Each row below is a small network's average activation on inputs in which a field has the value named, seen along a few directions.
Related values have similar rows: they may be neighbours, one step apart, or belong to one group.
In the rows, zero is written as 128.

Other fields vary at random and push rows far along one fixed direction, the same in every table; ignore that.

Nalud, 30 values:
m18: [135 117 106 125 141 124 117 117 115 145 106 113 112]
m2: [130 120 154 125 106 131 125 123 125 119 186 134 161]
m9: [101 160  78 126 156 113 125 115 133 126  54 118  99]
m10: [125 144  86 127 152 117 128 130 132 146  59  86  94]
m21: [119 137 145 121 115 134 124 134 127 123 162 137 136]
m17: [131 128 161 108 124 144 107 155 118 119 170 163 135]
m24: [142 135 108 147 128 121 151 106 133 124 111 104 134]
m6: [126 138 142 131 122 127 140 125 148 124  98 152 155]
m15: [136 133  90 133 131 120 152 110 123 132  72  58 106]
m8: [155 120 138 146 126 118 132  98 141 112 168 145 165]
m28: [147 103 160 130 140 130 137 124 148 131 155 147 147]
m23: [126 107 148 115 106 147 112 156 104 133 143 156 133]
m29: [120 130 141 127 109 136 140 121 133 119 160 157 145]
m13: [113 121 150 145 128 112 111 122 145 126 147 177 151]
m27: [126 135 152 112 109 145 106 147 123 148 149 155 128]
m26: [145 119 119 140 126 117 141 119 120 125 129  88 127]
m7: [112 145 104 149 147 133 119 127 146 124  91 134 135]
m1: [114 128 121 129 120 135 137 110 137 117 135 108 128]
m12: [128 136 135 110 113 132 115 166 116 132 124 137 112]
m30: [135  92 170 125 111 149 107 144 127 118 204 180 124]
m20: [133 144 104 153 144 109 145 126 108 130  97  70 103]
m5: [141 122 113 119 143 145 128 134 113 139 104  99 109]
m16: [150 117 145 126 137 123 139 134 131 135 148 136 136]
m4: [105 144 112 122 126 129 120 131 116 124 113  89  97]
m22: [114 133 119  99 130 134 103 131 107 130 100 114  76]
m11: [143 141 109 150 137 103 140 115 116 123 117  99 127]
m25: [161 101 173 116 130 134 129 134 123 127 181 142 152]
m14: [ 87 158  62 116 156 114 148 142 134 136  28  97  85]
m3: [127 107 154 136 105 135 136 116 151 116 198 173 174]
m19: [113 126 142 133 122 127 125 128 144 136 129 172 152]
The values of Nalud form 5 separate groups.
List the group mates of m26, in the order listed.
Answer: m24, m15, m8, m20, m11
List the group mates of m29, in the order listed.
Answer: m2, m21, m1, m4, m3
List the group mates of m23, in the order listed.
Answer: m17, m27, m12, m30, m22
List the group mates of m6, in the order listed.
Answer: m9, m13, m7, m14, m19

Raduf, 15 values:
j3: [123 128 149 118 133 133 102 137 126 137 139 171 128]
j11: [114 143 135 115 111 140 114 143 109 128 147 118 115]
j7: [143 126 145 149 135 117 129 121 148 125 144 167 169]
j4: [149  98 143 126 126 134 138 132 136 139 127 139 138]
j8: [118 125 110 120 136 134 132 127 143 139  91 135 115]
j15: [ 94 145 100 113 126 130 141 125 139 126  78 106 105]
j13: [132 121 107 116 132 129 141 127 124 136  95  76  98]
j2: [131 123 161 152 110 120 132 111 147 108 192 182 186]
j14: [102 174  54 132 144 107 147 110 116 124  42  36  83]
j6: [150 104 169 123 123 134 107 150 116 137 174 174 141]
j10: [117 123 167 120 107 145 104 139 129 117 189 189 157]
j5: [136 129 126 118 131 131 116 146 106 130 131 106  98]
j12: [141 141  94 142 159 109 137 122 123 137  74  92 111]
j1: [152 127 123 148 138 116 142 107 121 119 135 101 139]
j9: [118 113 136 127 110 141 136 125 137 119 162 127 137]
Each value of Raduf is a pair of two hidden parts, and every pair occurs once (3 first parts, 5 second parts).
Changing only the second part turns j6 into j3. j4 has the same second part as j6; what does that change turn j4 into?
Answer: j8
Changing only the second part turns j13 into j9. j5 has the same second part as j13; what does that change turn j5 into?
Answer: j11

Meza, 15 values:
z8: [135 134 136 133 135 124 120 126 125 126 133 143 136]
z12: [138 116 146 133 128 124 129 118 140 125 147 153 156]
z13: [110 139 116 111 123 136 121 140 119 137 103 113 100]
z7: [139 122 140 135 123 127 128 120 123 120 165 130 141]
z10: [126 119 140 137 122 130 136 117 145 123 147 156 153]
z15: [130 127 113 122 133 127 129 141 119 135  91 101  99]
z5: [118 147  82 125 142 120 143 117 127 127  67  63  92]
z3: [125 128 130 116 135 129 118 138 126 140 111 133 109]
z9: [141 124 121 139 134 124 143 117 135 132 120 118 139]
z4: [103 160  91 122 135 121 126 133 114 130  73  84  92]
z1: [144 125 131 141 130 120 128 128 122 129 143 128 139]
z14: [133 115 138 118 122 138 128 134 121 126 148 126 124]
z11: [111 134 111 116 132 135 120 139 126 133 102 124 103]
z2: [144 104 185 134 101 137 131 121 147 114 217 192 193]
z6: [123 126 140 136 125 127 120 131 132 123 154 154 144]
Each value of Meza is a pair of two hidden parts, and every pair occurs once (3 first parts, 5 second parts).
Changing only the second part turns z15 into z13. z1 has the same second part as z15; what does that change turn z1 into?
Answer: z4
Changing only the second part turns z14 into z11. z7 has the same second part as z14; what does that change turn z7 into?
Answer: z6
